Each row below holds a small network's activations on one input, seen along a few directions.
Each table varies a few parts of the input and shows all the possible inputs, shuffled.
A made-up example of a description, with smaller parts first: one of 6 places along a line, together with either a single point or one of 11 places along a line or (one of 3 separate values, together with one of 5 places around a ring).
Shared parts are said once, and a part with two or three values counts as separate values.

Rows:
r1: [ 12   7   2  12  -5 -11 -28 -32  -9  -7  -7  21 -11  16  20]
r2: [ 57  29 -30 -25 -44   8  19  55  42  13 -12 -18   1 -13 -18]
r3: [-34 -12  24  10  28 -10   8  24  27  19   4 -34  -2 -24  -3]
r4: [-43 -15  19  11  22   9   8  23  10  12  20 -38   6 -18 -15]
r5: [ 11   8  -1  15  -3  -7 -14 -28 -14  -8  -8  19 -21  15  25]
r6: [ 19  -5   1  -5   1  -9 -17 -30 -16  -4  -8  35  14  12   4]
r7: [ 14  -2  -9   3   0  -6   8 -16 -27  -7 -16  35  -3  10   7]
r8: [ 21  -3  -2   1   2  -9 -12 -24 -21  -5 -10  37  11  11   4]
r9: [-45 -16  15   2  18  11   5  16  10   2  28 -35  11 -16 -23]
r10: [ 53  27 -34 -21 -41  17  19  48  43  14 -17 -18  11 -17 -14]
r11: [ 13   4  -6   2  -3   0  13  -8 -33 -10 -18  36 -12   6   8]
r12: [ 14   0  -8   6  -2  -4   8 -12 -31 -11 -15  39  -6   7   9]
r13: [ 17  -2  -6   0   0  -6   2 -20 -24  -7 -13  34   3  11   4]
r14: [  6  10  -2  14  -5  -9  -7 -24 -18  -9 -10  19 -24  15  24]
r15: [  0  14   0  13  -9  -4  -1 -16 -21 -14 -15  20 -34   9  25]
r16: [-42 -16  10 -10  21  14  10  12   3  -2  35 -42  14 -10 -24]
r17: [-45 -18   2 -19  25  12  10  10   6  -3  30 -32  19   6 -18]
r18: [ 20  -5  -5   0   0 -10  -4 -23 -23  -5 -12  36   6  11   5]
r19: [-46 -22   3 -18  23  15   8  12   5  -3  33 -34  17  -4 -21]
r20: [-34 -14  20  13  25  -3   8  27  22  17   9 -38   1 -22  -7]
r21: [ 11   5   6  -2  -3  -8 -38 -43  -3  -8  -5  18  -4  21  19]
r22: [ 20  -5   1  -6   3  -9 -22 -30 -15  -6  -9  35  17  14   2]
r23: [  6   5   1  13  -6 -13 -16 -30 -12  -4 -11  19 -17  16  23]
r24: [ 51  30 -37 -23 -40  16  22  44  47  20 -17 -15  15 -22 -12]
r25: [-45 -18  14   0  15  13   8  16   6  -2  35 -41  13 -16 -24]
r26: [  2  11  -2  13  -9  -7  -6 -20 -22  -7 -14  22 -31   9  26]
r27: [ 58  29 -25 -25 -42   4  21  59  41   6 -11 -21  -2  -6 -21]
r28: [-45 -18  20   8  15   9   9  24  10  11  24 -37   8 -22 -17]
r29: [-38 -12  22  14  19   5   9  24  20  12  20 -37   5 -20 -11]
r30: [ 13   5   7   4  -3  -9 -28 -40  -4  -5  -7  16  -6  19  23]
Describe the family of inputs behind these rows.
> either one of 4 places along a line or one of 10 places along a line or (one of 2 separate values, together with one of 8 places along a line)
What sort of input is r20?
> one of 10 places along a line
Which other rows does r30 become when the choice among 2 separate values takes its other values? List them by row number.
> r6

Rows:
r31: [-11  -3  12  13   7  -5  -6 -16 -11   4  -1   3 -12   5  14]
r32: [ 28   0 -14 -19 -16   9   0  -2   5  -6  -7  15  20  -4 -15]
r33: [ 16  15  -7  10 -19  -4  -2   4  14  -4  -9  -7 -18   0   9]
r34: [ 16  19 -14   8  -8   2   0   5   8   0 -13  -2 -11   1  11]
r35: [-15   0  12  16   9  -8 -15 -17  -7  -3   1   1 -15   2  14]
r36: [-13  -8   7   8  10  -4  -2 -15 -13  -5  -1  10  -1   5   4]
r37: [ 15  13 -10   1 -15   0   7  10   3   7  -7   3 -10   5   9]
r38: [ 19  12  -3  10 -12  -3 -11   8  14   8 -15  -5 -18  -4  11]
r39: [ -6 -12   1 -10  15  -4  -6 -20 -15  -6   4  16  16   7  -2]
r40: [ 23   4 -12 -13 -13   2  10   5   2   0  -8   7   6   4  -4]
r41: [-12   0  18  19  11 -10 -19 -14  -2   4  -1   3 -14   5  14]
r42: [-17  -1   7   7   6  -3  -2 -13 -14  -2   6   6 -11  13  12]
r43: [-33  -1   2 -17   4  19  23  57  43  13  20 -60  11 -28 -34]
r44: [ 18   7 -13  -4 -14  -3   9   9   0   7  -5  11   3   1  -3]
r45: [-51 -24  17   3  28  15  15  32  21  11  41 -60  21 -25 -26]
r46: [ -3 -13   7 -15  10  -4  -4 -22 -14 -12   6  17  19   3  -5]
r47: [ 25   4 -19 -20  -9   3   4   3   5  -4  -2   9  11   3  -6]
r48: [ -9  -7   7  -3  13  -3  -5 -13 -17  -9   3  16   9   5   0]
r49: [ 18   9  -9  -1 -17   6   4  13  -3  -4  -8   4  -7  -3   0]
r50: [ -9 -14  11   6  12  -5  -1 -16 -17  -3  -4  12   1   3  -3]
Describe the family of inputs behind these rows.
> one of 2 separate values, together with either a single point or one of 9 places along a line
Changing only the choice among 2 separate values turns r45 into r43. The same change can be made to r48. Which row results?
> r40

Rows:
r51: [ 37  25 -24   0 -30   0 -11 -25  -2  -8 -18  22 -16  13  25]
r52: [ 42  18 -10  -1 -20 -14   0  -4 -19 -11 -24  34 -24  15  17]
r53: [-46 -15  20  -1  20   3   0  25  20   9  31 -49   6 -16 -18]
r54: [  5 -12  13  14  14 -21  -5 -29 -30  -6 -15  41  -8  15  14]
r55: [-55 -15   6   5  23  19  28  27  -1   6  21 -35   4 -23 -12]
r56: [-13   1  10  -5   6   4  -1  40  53  16  19 -60   7 -14 -18]
r57: [ 31  -8 -26 -45 -15  19  22  32  16   5   7  -4  51  -6 -43]
r58: [  4   2  -4  -1  -2  -7 -16 -35 -34 -24  -2  32 -14  30  11]
r59: [-25   1   5   5   0  13  25  47  29  12  15 -51  -2 -26 -20]
r60: [ 35  11  -3   9  -9 -22   4  -5  -8   3 -35  36 -19   6  18]
r61: [ 10  -5   6   5   6 -14  -9 -30 -42 -18  -7  39 -14  24  12]
r62: [-51 -15  19   3  21  12  18  25  10   6  25 -44   2 -23 -19]
r63: [-29   2  -6   7   2  20  37  49  18  12  10 -42   0 -27 -13]
r64: [  1  -3   4  14   1  -1 -25 -48 -21  -2  -7  32   1  14  21]
r65: [  5   3  -9   3  -4  -2 -19 -50 -26 -15  -2  27  -4  23  21]
r66: [-18   1   8   1   0   5   9  46  40  14  21 -55   3 -21 -19]
r67: [ 36  24 -19  -6 -27  -6  -8  -9 -10 -18 -19  28 -25  21  16]
r68: [ 38  12  -3  15 -14 -13 -12 -14   2   8 -34  32 -10  -5  22]
r69: [ -3 -25 -10 -43  17  17  12   2  -8  -3  25   6  58   0 -42]
r70: [-42 -16  22  -8  25   1 -10  18  33  10  29 -54  11  -9 -16]
r71: [  6 -10  13  19  10 -13 -20 -38 -21  -2 -15  37   1   6  18]
r72: [ 32  22 -12   9 -26  -1 -17 -24   2   7 -26  27  -9   4  26]
Describe the family of inputs behind these rows.
> one of 2 separate values, together with either a single point or one of 4 places along a line or one of 6 places around a ring
Changing only the choice among 2 separate values turns r69 into r57. The same change can be made to r64. Which row results?
> r72
Which other rows does r66 become when the place on the line of 4 takes its other values? List them by row number.
> r56, r59, r63
Which other rows does r51 become when the choice among 2 separate values takes its other values? List them by row number.
> r65

Rows:
r73: [ 44  22 -26 -18 -34   8  20  52  43  14 -13 -20   6 -16 -20]
r74: [-54 -22  19   2  30   9  22  36  13  14  22 -45  11 -29 -22]
r75: [ 44  23 -24 -22 -35  10  22  53  39  12 -10 -22   7 -18 -15]
r76: [ 21   2  -9  -6  -5  -9 -10 -33 -29 -13 -12  45   0  19  13]
r77: [-47  -8   3  -5  12  22  15  37  24   8  34 -59  12 -20 -25]
r78: [ 21  14   1  25 -11 -16 -22 -41 -13   0 -26  31 -27  11  39]
r79: [ 24   1  -8  -1  -3  -9  -6 -32 -31 -10 -14  40  -5  26  16]
r80: [ 18  15   2  22 -12 -13 -21 -35 -16  -5 -22  37 -26  15  34]
r81: [ 20  11  -4  13  -5 -14 -16 -29 -21 -12 -26  40 -22  20  29]
r82: [ 25   0  -9  -6  -3  -4 -12 -35 -25  -9 -10  43   8  15   9]
r83: [-44 -17  21  -6  26   3   2  27  28   9  32 -55  15 -15 -25]
r84: [-44 -13  10 -11  15  16   5  30  30   6  37 -59  13 -15 -24]
r85: [ 24   7   1  14  -9 -16 -13 -27 -31 -16 -18  41 -22  18  20]
r86: [ 23   8  -4   1 -10 -10  -9 -36 -31 -15 -19  44 -16  22  18]
r87: [-48 -24  25   3  29   3  12  32  22  13  28 -48  13 -20 -25]
r88: [ 23  -6  -6  -6  -3  -1 -16 -38 -21  -6 -13  43  22  14   4]
r89: [-50 -13   8   2  19  20  28  37  20   9  29 -54  11 -27 -24]
Describe the family of inputs behind these rows.
> either one of 2 separate values or one of 6 places around a ring or one of 9 places along a line
Start at r78 and move only the place on the line of 9, one step at a time. The first step leads to r80. Which rows follow, in order?
> r81, r85, r86, r79, r76, r82, r88
